A small network was shown many inputs. Here are its activations along a few directions, one row for each input.
Each table varies a few parts of the input and shows all the possible inputs, shuffled.
A made-up example of a description, with smaller parts first: ring(8) and (point or (values(2) and line(4)) or line(9)).
Shared parts are said once, and a part with two or three values counts as separate values.

A family of inputs:
row 1: [22, -13, -16, -36, -8, 55, -19, -31, -27, -35, 5]
row 2: [-2, 1, 28, -46, 7, 19, -41, 10, -21, -8, 33]
row 3: [25, 37, 7, -13, -38, 3, 5, 4, -47, 15, -42]
row 4: [15, -71, 43, 38, 34, 7, -49, -2, 38, 43, 23]
row 5: [-43, 32, -14, 20, 13, 4, 52, 7, 31, 1, 7]
row 6: [44, 27, -7, -37, 8, -3, 3, -24, 39, 21, -18]
row 7: [-42, 20, -36, -18, 5, 20, -1, -3, 52, 16, 9]
row 8: [21, 26, 33, 5, -28, -30, 51, -5, -23, -6, -46]
row 9: [-2, 15, 35, -2, -30, 4, -27, 42, -46, -16, 15]
row 10: [40, -82, -3, 53, 24, 44, -34, -47, 32, 9, -12]
row 11: [17, 14, 44, 12, 22, -18, 23, 29, 19, -25, 38]
row 12: [45, 36, 14, 1, 16, -19, 56, -10, 17, 5, -22]
row 13: [20, -9, 17, 25, -40, 8, 43, -9, -28, -61, -12]
row 14: [-12, -76, -25, 35, 43, -35, -40, -4, 26, 63, 5]
row 15: [45, -44, 11, 29, 31, 3, -22, -42, 38, 71, -45]
row 16: [-10, 15, -19, 13, 30, -59, 30, 22, 6, -10, 25]
row 17: [-9, 4, -41, -26, 20, -42, -22, 8, 27, 7, 30]
row 18: [42, -1, -2, 23, 4, 20, 48, -16, 12, -52, 14]
row 19: [-27, 2, -35, -47, 16, -21, -35, 3, -34, 8, 19]
row 20: [25, 24, -1, -58, 2, 17, -9, -28, -21, 22, -28]
row 21: [-59, 33, -20, 5, -38, 24, -1, 20, -33, 9, -16]
row 22: [-27, 17, -26, -1, -22, -36, -22, 34, -59, -2, 2]
row 23: [-64, 24, 7, 23, -30, -9, 44, 10, -9, -11, -19]
row 24: [-47, -59, -20, 42, 29, 29, -20, -10, 52, 67, -20]
row 25: [41, -9, -22, -14, -3, 35, -7, -29, 33, -38, 17]
row 26: [23, 1, -9, 7, -48, 40, -4, 1, -52, -41, -9]
row 27: [-59, 18, -29, -39, 1, 39, -14, -8, -8, 16, -3]
row 28: [-32, 7, 1, 17, -12, -69, 23, 25, -34, -23, -3]
row 29: [16, 4, 24, -25, 12, -1, -29, 14, 39, -9, 44]
row 30: [-6, 6, 62, 16, -20, -29, 17, 34, -20, -37, 10]
- Describe the family of inputs behind these rows. => values(5) and (point or ring(5))
- The inputs of row 12 and row 11 match in every part but the values(5) part. If row 15 is changed in the same way as row 12 into row 11, which row does it become? => row 4
- Change only the values(5) part in row 26. List by row number the other rows that result. => row 3, row 9, row 21, row 22
- List by row number the other rows that have the values(5) part in common with row 21. => row 5, row 7, row 23, row 24, row 27
- List by row number the other rows that have the values(5) part in common with row 28. => row 14, row 16, row 17, row 19, row 22

A family of inputs:
row 31: [-30, 10, -16, 6, -21, 5, 8, 10, -25, -18, -1]
row 32: [-19, 0, 12, 16, -10, -38, 6, 28, -30, -13, 8]
row 33: [86, -14, 52, 12, -26, 21, 9, -16, -31, -50, -7]
row 34: [75, -1, 32, 10, -29, 44, 33, -26, -11, -61, -12]
row 35: [-28, 13, -5, 15, -12, -17, 28, 16, -13, -24, 5]
row 36: [14, -12, -8, -12, 28, 11, -12, -10, 39, -3, 28]
row 37: [3, 18, 12, -29, 2, -25, -15, 26, -19, -22, 34]
row 38: [-6, -7, -16, -12, 4, 33, -17, -25, 13, 42, -28]
row 39: [-10, 37, -23, -41, -12, 2, 0, -2, -17, -1, -6]
row 40: [-26, 33, -14, -28, -24, 20, 2, -3, -27, 13, -25]
row 41: [-8, -32, -18, 23, 8, 19, -11, -13, 16, 12, -3]
row 42: [82, 18, 25, -3, -26, 31, 40, -36, -13, -37, -39]
row 43: [-13, -23, -9, 1, 3, 45, -24, -17, 14, 19, -5]
row 44: [-13, 12, 34, 22, -6, -44, 22, 36, -11, -12, 12]
row 45: [-21, -2, 1, 7, -19, -16, -14, 23, -43, -7, 2]
row 46: [1, -45, 0, 24, 11, -1, -34, -1, -1, 23, 0]
row 47: [-33, 18, -8, -15, -25, 31, -6, 6, -26, -10, -3]
row 48: [21, 5, -15, -25, 30, -1, -4, -19, 38, 21, 5]
row 49: [8, -29, 32, 40, 22, -30, 2, 12, 28, 17, 9]
row 50: [2, -42, 11, 34, 20, -23, -14, 4, 11, 16, 5]
row 51: [-24, 6, 10, -14, -23, 11, -28, 18, -43, 0, 0]
row 52: [-6, 30, -6, -29, 0, -3, 7, 14, -1, -32, 30]
row 53: [-15, 40, 10, 9, -6, -34, 50, 16, 5, 0, -15]
row 54: [-23, 26, -23, -7, -20, -7, 16, 2, -26, 6, -24]
row 55: [13, -33, 0, -11, 18, 7, -50, -4, 8, 15, 18]
row 56: [1, 46, -12, -41, 2, -14, 15, 5, -2, -9, 7]
row 57: [0, -12, -14, 20, 19, -14, 16, -17, 27, 29, -21]
row 58: [6, 1, 8, 26, 22, -21, 31, -8, 44, 29, -17]
row 59: [-17, 21, -16, -29, -14, 14, -7, 7, -16, -25, 17]
row 60: [-21, 24, 16, 21, -8, -23, 43, 24, 6, -23, 8]
row 61: [24, -25, 10, -12, 31, -10, -35, 2, 22, 8, 32]
row 62: [-1, -15, 14, 39, 20, -9, 24, 0, 45, 6, 6]
row 63: [11, -4, -25, -25, 16, 16, -19, -25, 24, 29, -9]
row 64: [-21, 29, -12, 3, -10, -28, 35, 8, -14, 0, -18]
row 65: [-7, -28, -7, 33, 17, -2, 9, -8, 28, 5, 2]
row 66: [4, -20, -18, -12, 15, 28, -26, -17, 25, 4, 15]
row 67: [-4, -36, 8, 2, 6, 25, -47, -5, -3, 29, -2]
row 68: [-7, 9, 1, -28, -12, -8, -30, 19, -34, -15, 20]
row 69: [-1, -15, -25, 10, 9, 7, -4, -22, 15, 36, -27]
- The inputs of row 38 and row 43 match in every part but one. If row 40 is changed in the same way as row 38 into row 43, which row does it become? => row 47
- Describe the family of inputs behind these rows. => values(3) and (point or (values(2) and line(6)))
- List by row number the other rows that have the values(3) part in common with row 33. => row 32, row 37, row 44, row 45, row 46, row 49, row 50, row 51, row 55, row 61, row 67, row 68
- Change only the values(3) part in row 39. List by row number the other rows that result. => row 59, row 68
- Change only the values(2) part in row 31. List by row number the other rows that result. => row 41
- Change only the values(2) part in row 59. List by row number the other rows that result. => row 66

A family of inputs:
row 70: [-31, -37, -20, 24, 38, -13, -22, -3, 45, 54, 4]
row 71: [-49, 47, -4, -5, -23, -35, 32, 35, -33, -16, 0]
row 72: [-51, 43, -12, -36, -29, -16, -12, 40, -55, -20, 18]
row 73: [-18, 42, 21, 18, -18, -50, 59, 34, -21, -33, 1]
row 74: [0, -42, 5, 48, 42, -30, 4, -4, 58, 39, 3]
row 75: [-16, 51, -13, -40, -37, 10, 12, 8, -47, -26, -10]
row 76: [42, -39, -4, 4, 24, 41, -22, -41, 41, 25, -11]
row 77: [-36, -40, -26, -10, 31, 5, -64, 1, 21, 46, 22]
row 78: [25, 44, 9, -23, -39, 18, 33, -4, -37, -48, -13]
row 79: [75, -59, 30, 29, 22, 29, -16, -36, 38, 3, -3]
row 80: [59, 22, 41, 3, -37, 8, 38, 0, -40, -69, -4]
row 81: [2, -32, -28, -13, 26, 32, -42, -30, 30, 45, -6]
- Describe the family of inputs behind these rows. => values(2) and line(6)
- The inputs of row 75 and row 78 match in every part but the line(6) part. If row 81 is changed in the same way as row 75 into row 78, which row does it become? => row 76
